Each row below holds a small network's activations on one input, seen along a few directions.
In each table, some parts of the input vary, and every possible input appears once, in random order.
A made-up example of a description, with smaller parts first: one of 6 places along a line, together with either a single point or one of 11 places around a ring or (one of 3 separate values, together with one of 5 places around a ring).
Shared parts are said once, and a part with two or three values counts as separate values.
In the rows, zero is written as 128.

Other details of the inputs shift rows strongly along three fixed directions, in all tables alike. That doesn't count.

A family of inputs:
x1: [108 158 141 112 103 104 167 122 130 131 142]
x2: [130 121 143 191 109 117 160 190 137 163 173]
x3: [127 127 164 166 117  60 166  57 145 164  74]
x4: [167  55 135 131 215 181  47  26 117 114  10]
x5: [136 132 156 190 113 114 154 195 136 157 174]
x6: [131 118 146 184 102 120 159 195 143 163 167]
x7: [135 118 154 186 109 114 151 127 151 158 118]
x8: [139 104 142 133 152 107 130  15 149 128  32]
x9: [176  91  99 131 164 175  40 104 119 132  94]
x10: [ 98 154 105  58 133 115 139  99 110  82 123]
x11: [ 91 192 133 118  70  77 218 129 145 141 156]
x12: [121 178  66  28 110 138 113 144 109  83 181]
x13: [140 108 147 194 137 152 113 191 127 155 154]
x14: [136 113 138 167 144 146 122 168 128 143 146]
x15: [135 117 138 150 120 154 122 193 128 120 175]
x16: [ 97 142 110  55 129 130 124 111 113  89 122]
x17: [147  79 125 134 163 188  65 181 107 105 136]
x18: [ 95 158 117  70 134 129 129 128 113  97 145]
x19: [ 87 152  88  43 127 154 121 137 106  74 140]
x20: [101 202  75   9  94  85 148  67 124  96 136]
x21: [173 126 138 174 115  57 148  26 168 193  56]
x22: [131  97 126 122 149 195  72 188 110 102 166]
x23: [118 143 150 180  95  71 188 114 148 168 119]
x24: [153  87 134 144 167 190  73 163 107 111 132]
Description of these inputs: one of 4 separate values, together with either a single point or one of 5 places around a ring.
Changing only the choice among 4 separate values turns x22 into x8. The same change can be made to x20. Which row results?
> x21
Change only the place on the ring of 5 in x14. List by row number the other rows that result.
> x2, x4, x6, x8
Which other rows agree with x17 in the choice among 4 separate values? List them by row number.
> x5, x10, x12, x15, x24

A family of inputs:
x25: [150  96 119 168 103 189 121 222 149 140 187]
x26: [143 102 155 156 131 114 121 114 120 133  96]
x27: [111 120 117  62 148 163  83 133  95  81 120]
x28: [141 151 122 153 113 135 120 167 130 157 167]
x29: [166 119 159 163 118 110 107 111 138 159 115]
x30: [134 104 182 173 135 119 126 104 139 142  92]
x31: [151 134 150 132 113  94 135  96 142 155 124]
x32: [152 118 110 112 165 154  81  85 120 134  98]
x33: [141 100 175 171 141 118 141 119 143 140 109]
x34: [124 134 105 144 129 122 131 163 126 136 153]
x35: [140 109 142 186 139 116 133 107 126 157  84]
x36: [134 178 115 128 103  81 175 104 145 147 135]
x37: [107 148  92  98 131 125 134 149 122 122 156]
x38: [ 98 158 109 100 118  78 162  74 137 144 107]
x39: [142 166 136 116  94  72 168 106 144 134 140]
x40: [123 114 127 118 124 131 107 168 120 130 165]
x41: [111 126 157 131 121 138 143 168 128 123 168]
x42: [135 107 140 128 135 136 123 164 118 123 141]
x43: [119 120 108  66 151 160  98 150  96  71 137]
x44: [138 101 141 136 140 116  89 100 126 134  93]
x45: [132 103 106  97 130 183  86  93 135 102  86]
x46: [132 114 119 156  83 183 135 230 147 145 208]
x47: [133 120 135 188 122 111 123 144 137 175 125]
x48: [150 134 106 116 150 143 106 116 126 133 126]
x49: [111 138 137 165 125 144 149 169 125 130 158]
x50: [105 138 109 106 137 156 114 156 105 116 136]
x51: [116 152 131 119  97  61 172 114 142 130 134]
x52: [125 125 123 113 122 115 126 161 127 123 160]
x53: [148 101 153 181 119  97 118 129 133 154 119]
x54: [134  99 145 117 169 151 100  95 120  89  89]
x55: [ 95 163 129 105 131  97 187  73 141 121 101]
x56: [ 67 193 116  76 107 118 179 126 126 102 151]
x57: [ 90 179 100  85 110  97 186 129 121 109 141]
x58: [133 110  88  78 135 182 100 103 134  79 101]
x59: [144  95 109 120 130 174  95  88 136 104  82]
x60: [136 146  87  83 151 163  83 113 104  98 131]
x61: [123 114 143 118 127 127 127 144 118 129 135]
x62: [165 121 145 148 123 114 108 108 129 138 120]
x63: [128 119 142 167 153 133 142 115 135 131 105]
x64: [ 96 159 121  98 119  88 177  78 130 139  99]
x65: [112 130 147 166 131 139 153 156 136 151 150]
x66: [176 107 154 159 135 107 115  99 144 157 106]
x67: [129 102 150 133 152 158 100 127 114  97 117]
x68: [122 126 117 131 142 135 139 146 120 134 130]
x69: [ 94 167  87  92 112 116 141 145 114 111 161]
Describe the family of inputs behind these rows.
> one of 5 places around a ring, together with either a single point or (one of 2 separate values, together with one of 4 places along a line)
Changing only the place on the ring of 5 turns x36 into x60. The same change can be made to x43. Which row results?
> x26
Which other rows agree with x28 in the place on the ring of 5? List them by row number.
> x27, x29, x30, x44, x45, x47, x50, x56
Change only the choice among 2 separate values in x52. List by row number the other rows that result.
> x37
Change only the place on the ring of 5 in x35. List by row number the other rows that result.
> x50, x57, x64, x68
